A small network was trained on made-up records. Each row is its average activation on records with the value named, seen along a few directions.
Related values have similar rows: they may be neighbours, one step apart, or belong to one group.
In the rows, zero is written as 500.
Strong random noise was added to every row along 3 fixed directions; ignore it. To show where, here is one row again and again, with new noise each time:
[458, 498, 616, 550, 409, 396, 346, 628, 546, 514, 526, 614, 468, 521, 482,
 480]
[396, 608, 468, 371, 391, 355, 506, 472, 477, 281, 513, 636, 277, 407, 636,
 385]
[466, 527, 514, 464, 423, 567, 393, 667, 432, 557, 555, 560, 348, 437, 437,
 451]
[568, 464, 466, 627, 580, 725, 564, 491, 391, 407, 861, 463, 387, 679, 338,
 446]
[412, 533, 616, 447, 334, 374, 264, 741, 533, 620, 378, 645, 419, 375, 509,
 478]


Values of Z:
z10: [487, 481, 454, 411, 554, 730, 493, 481, 487, 581, 557, 537, 603, 587, 469,
 450]
z8: [700, 318, 606, 648, 649, 509, 548, 369, 519, 515, 564, 361, 684, 685, 433,
 435]
z3: [629, 464, 389, 455, 525, 729, 539, 640, 389, 749, 597, 298, 471, 399, 518,
 569]
z11: [472, 532, 429, 406, 479, 491, 528, 542, 486, 388, 365, 546, 414, 432, 440,
 554]
z7: [412, 563, 402, 401, 579, 641, 534, 544, 526, 492, 461, 452, 317, 314, 574,
 544]
z6: [685, 547, 492, 633, 511, 562, 498, 531, 501, 571, 485, 463, 694, 583, 480,
 529]
z5: [458, 505, 587, 371, 419, 412, 396, 458, 514, 612, 422, 572, 403, 365, 442,
 586]
z1: [323, 466, 591, 484, 454, 363, 527, 427, 571, 389, 372, 501, 576, 417, 455,
 552]
z4: [631, 461, 620, 641, 534, 546, 533, 436, 496, 536, 592, 390, 751, 603, 422,
 480]
z13: [353, 542, 598, 559, 536, 246, 420, 417, 626, 432, 327, 587, 539, 391, 607,
 496]
z14: [545, 538, 306, 402, 462, 511, 687, 525, 440, 436, 359, 454, 428, 433, 685,
 478]
z2: [442, 521, 329, 347, 641, 770, 714, 254, 400, 433, 674, 393, 525, 598, 446,
 447]
z12: [436, 414, 562, 639, 551, 421, 516, 559, 505, 606, 425, 517, 505, 652, 449,
 635]
z9: [671, 509, 351, 527, 459, 600, 379, 670, 435, 813, 425, 384, 543, 407, 433,
 527]
The values of Z form 3 separate groups.
Which other values are in the same group as z2? Give them in the order they are listed.
Answer: z10
Which other values are in the same group as z12? Give them in the order they are listed.
Answer: z11, z7, z5, z1, z13

Values of S:
s6: [677, 506, 482, 530, 612, 569, 555, 368, 442, 445, 601, 374, 601, 573, 584,
 551]
s2: [591, 496, 587, 566, 462, 306, 453, 532, 533, 604, 431, 528, 722, 610, 637,
 521]
s4: [512, 568, 290, 347, 474, 634, 643, 380, 412, 461, 563, 422, 406, 474, 559,
 437]
s9: [370, 641, 306, 267, 512, 735, 498, 594, 352, 450, 507, 540,  82, 231, 310,
 466]
s7: [563, 485, 533, 397, 407, 437, 405, 529, 519, 620, 366, 501, 589, 473, 631,
 539]
s3: [356, 480, 634, 584, 476, 408, 429, 595, 582, 564, 430, 576, 424, 432, 355,
 536]
s1: [735, 442, 501, 519, 524, 626, 597, 490, 377, 564, 523, 384, 591, 502, 526,
 501]
s10: [292, 572, 401, 432, 455, 354, 618, 420, 551, 244, 431, 612, 267, 391, 610,
 416]
s8: [307, 480, 469, 447, 562, 574, 486, 543, 532, 474, 482, 564, 346, 412, 415,
 505]
s5: [433, 515, 656, 516, 332, 242, 299, 624, 616, 550, 331, 595, 685, 482, 599,
 430]
Each value of S is a pair of two hidden parts, and every pair occurs once (2 first parts, 5 second parts).
s5 and s1 share the first part; s5 and s4 share the second. Which value has the first part of s4 and the second part of s1?
Answer: s6
s7 and s8 share the first part; s7 and s2 share the second. Which value has the first part of s2 and the second part of s8?
Answer: s10

Values of W:
w9: [533, 633, 581, 724, 675, 279, 834, 247, 481,  48, 531, 499, 527, 520, 676,
 425]
w5: [403, 530, 300, 445, 522, 633, 551, 524, 376, 501, 588, 525, 191, 501, 374,
 416]
w6: [655, 421, 535, 506, 417, 543, 581, 397, 445, 601, 600, 436, 644, 560, 496,
 551]
w12: [412, 599, 336, 445, 657, 759, 519, 495, 320, 468, 700, 422, 313, 506, 282,
 431]
w14: [439, 469, 734, 678, 410,  24, 507, 348, 749, 340, 427, 647, 933, 779, 831,
 484]
w13: [371, 490, 591, 623, 596, 216, 464, 413, 767, 314, 504, 597, 574, 607, 537,
 623]
w1: [624, 597, 301, 316, 521, 761, 636, 356, 228, 515, 602, 374, 282, 468, 571,
 455]
w11: [568, 549, 530, 524, 463, 502, 671, 649, 336, 470, 467, 363, 394, 310, 428,
 503]
w2: [572, 398, 698, 368, 389, 392, 278, 705, 519, 775, 269, 566, 689, 436, 602,
 608]
w10: [566, 449, 532, 377, 291, 459, 242, 670, 601, 767, 280, 521, 560, 393, 642,
 442]
w8: [412, 589, 535, 489, 511, 447, 351, 532, 644, 522, 407, 558, 405, 412, 433,
 534]
w7: [586, 540, 371, 407, 469, 570, 523, 487, 603, 451, 491, 495, 637, 494, 662,
 499]
w4: [299, 460, 460, 286, 420, 459, 349, 594, 595, 602, 212, 574, 230, 160, 501,
 415]
w3: [422, 388, 507, 627, 516, 625, 464, 529, 425, 480, 661, 571, 549, 671, 222,
 563]
The values of W form 3 separate groups.
Which other values are in the same group as w11? Give them in the order they are listed.
Answer: w9
Which other values are in the same group as w1? Give them in the order they are listed.
Answer: w6, w14, w2, w10, w7
